A small network was shown many inputs. Here are its activations along a few directions, one row for each input.
In each table, some parts of the input vary, and every possible input appears once, in random order.
A made-up example of a description, with smaller parts first: line(4) and (point or ring(11) or (values(3) and ring(8))).
Shared parts are said once, and a part with two or three values counts as separate values.
In the rows, 100 means zero.

Other details of the inputs shift rows strongly along two fixed directions, in all tables alike. That doesn't count.

Table:
row 1: 66 44 127 21 87 114 106 119 60 84 114 91 91 122
row 2: 94 64 114 77 138 123 155 121 99 145 87 111 121 124
row 3: 64 100 126 34 90 139 123 114 59 116 98 93 76 123
row 4: 88 111 95 66 82 101 82 107 73 104 109 109 76 105
row 5: 129 89 92 158 87 54 59 60 148 47 103 77 139 87
row 6: 69 95 91 58 114 118 105 114 82 115 107 114 71 95
row 7: 95 86 192 67 117 78 80 148 114 127 126 78 43 105
row 8: 99 68 119 72 134 110 146 123 89 147 86 112 129 136
row 9: 79 151 94 116 56 105 49 70 102 66 113 76 68 90
row 10: 142 37 106 136 128 82 140 112 140 68 83 99 147 107
row 11: 119 66 115 70 115 116 147 136 86 127 56 133 96 126
row 12: 141 72 91 141 126 81 123 119 132 129 64 118 144 114
row 13: 130 107 90 114 91 88 83 94 86 103 91 111 105 99
row 14: 92 153 86 129 75 78 62 50 105 90 126 88 106 73
row 15: 112 167 84 149 48 72 46 39 110 74 128 83 106 70
row 16: 154 137 80 171 78 78 65 63 123 71 72 99 103 78
row 17: 123 117 74 142 110 89 78 77 117 93 94 104 103 74
row 18: 81 62 119 52 134 130 169 122 74 154 91 127 112 112
row 19: 52 127 78 80 86 117 63 94 94 92 125 85 64 75
row 20: 132 70 96 151 134 95 132 110 141 125 73 116 139 116
row 21: 120 22 113 103 131 96 138 112 128 93 77 105 140 112
row 22: 65 153 106 73 54 117 76 66 69 82 120 87 66 78
row 23: 87 106 93 110 113 109 113 114 106 94 113 97 95 102
row 24: 154 88 97 166 100 76 106 99 136 111 76 109 144 123
row 25: 80 55 125 50 82 114 110 106 80 69 91 85 86 113
row 26: 123 117 73 158 105 87 97 102 137 82 98 95 111 80
row 27: 64 142 82 68 86 101 45 80 61 87 128 91 64 77
row 28: 42 134 88 40 84 107 57 96 60 94 133 97 52 88
row 29: 68 96 97 36 124 133 122 133 49 105 115 112 66 92
row 30: 149 79 85 145 137 84 147 124 133 109 74 127 125 105
row 31: 127 79 106 118 134 103 171 115 108 126 86 123 135 104
row 32: 85 132 85 97 62 98 51 92 90 87 117 86 81 89
row 33: 47 89 112 37 111 124 105 124 60 125 115 104 82 124
row 34: 113 128 87 148 105 92 104 82 129 84 114 83 116 91
row 35: 133 117 89 150 78 92 84 91 131 86 70 97 107 92
row 36: 84 141 98 96 65 99 61 72 89 90 129 76 92 100
Each input here is: point or (line(5) and (point or line(6))).
A walk changes only the line(5) part. It starts at row 35 and steps to row 32. List the rest of the walk in order. -> row 12, row 19, row 26

Table:
row 37: 106 107 81 130 89 88 79 78 120 71 106 89 111 88
row 38: 120 129 84 144 104 86 89 89 121 104 100 103 104 87
row 39: 100 58 109 65 122 117 148 124 77 128 82 121 120 123
row 40: 112 118 80 130 85 88 81 73 111 80 102 95 110 86
row 41: 61 111 122 50 83 108 70 105 74 97 125 84 59 98
row 42: 127 70 91 127 114 92 119 103 123 93 78 107 129 105
row 43: 126 71 92 127 113 92 119 102 123 95 80 106 131 105
row 44: 110 110 101 130 89 84 80 81 125 74 108 83 103 89
row 45: 62 121 101 61 103 119 96 108 71 120 121 101 71 97
row 46: 104 124 89 117 89 99 92 84 103 103 98 100 105 95
row 47: 55 114 94 49 84 120 84 93 60 89 124 94 76 93
row 48: 119 18 139 67 147 114 183 152 96 144 66 125 133 143
row 49: 135 96 92 132 110 97 124 104 114 115 71 117 123 108
row 50: 73 61 108 46 115 123 130 125 72 110 99 107 101 117
row 51: 112 133 82 135 83 92 81 76 111 93 99 97 105 89
row 52: 73 82 119 55 102 117 110 118 80 96 110 94 79 104
row 53: 54 132 97 57 95 119 84 103 68 112 129 96 62 90
row 54: 70 156 84 98 82 102 58 80 90 91 132 88 66 75
row 55: 121 129 84 145 104 87 89 91 121 103 99 104 102 86
row 56: 119 115 107 130 87 76 67 90 123 84 102 88 92 92
row 57: 133 98 92 133 108 95 121 100 114 116 75 116 124 109
row 58: 86 125 81 99 79 101 72 78 89 74 114 91 87 81
row 59: 107 70 97 103 112 100 120 106 106 100 91 105 123 112
row 60: 95 132 85 108 84 104 84 85 95 94 104 98 90 90
row 61: 84 68 136 47 112 112 118 133 77 128 98 106 86 124
row 62: 127 104 110 134 93 75 77 95 127 92 95 92 101 97
row 63: 130 73 112 128 113 88 121 107 127 98 83 101 123 106
row 64: 137 78 119 127 111 79 107 113 125 112 81 104 117 113
row 65: 62 95 118 53 93 115 96 107 78 91 121 86 76 100
row 66: 80 101 93 71 94 113 99 97 76 94 107 102 90 97
What do these inputs look like to the network? -> line(5) and line(6)
Change only the line(6) part in row 37. List by row number the other rows that result. -> row 40, row 44, row 54, row 57, row 64
A walk changes only the line(5) part. It starts at row 59 and steps to row 50. List the rest of the walk in order. -> row 37, row 43, row 42
Change only the line(5) part in row 46. List by row number the other rows that result. -> row 49, row 51, row 57, row 60
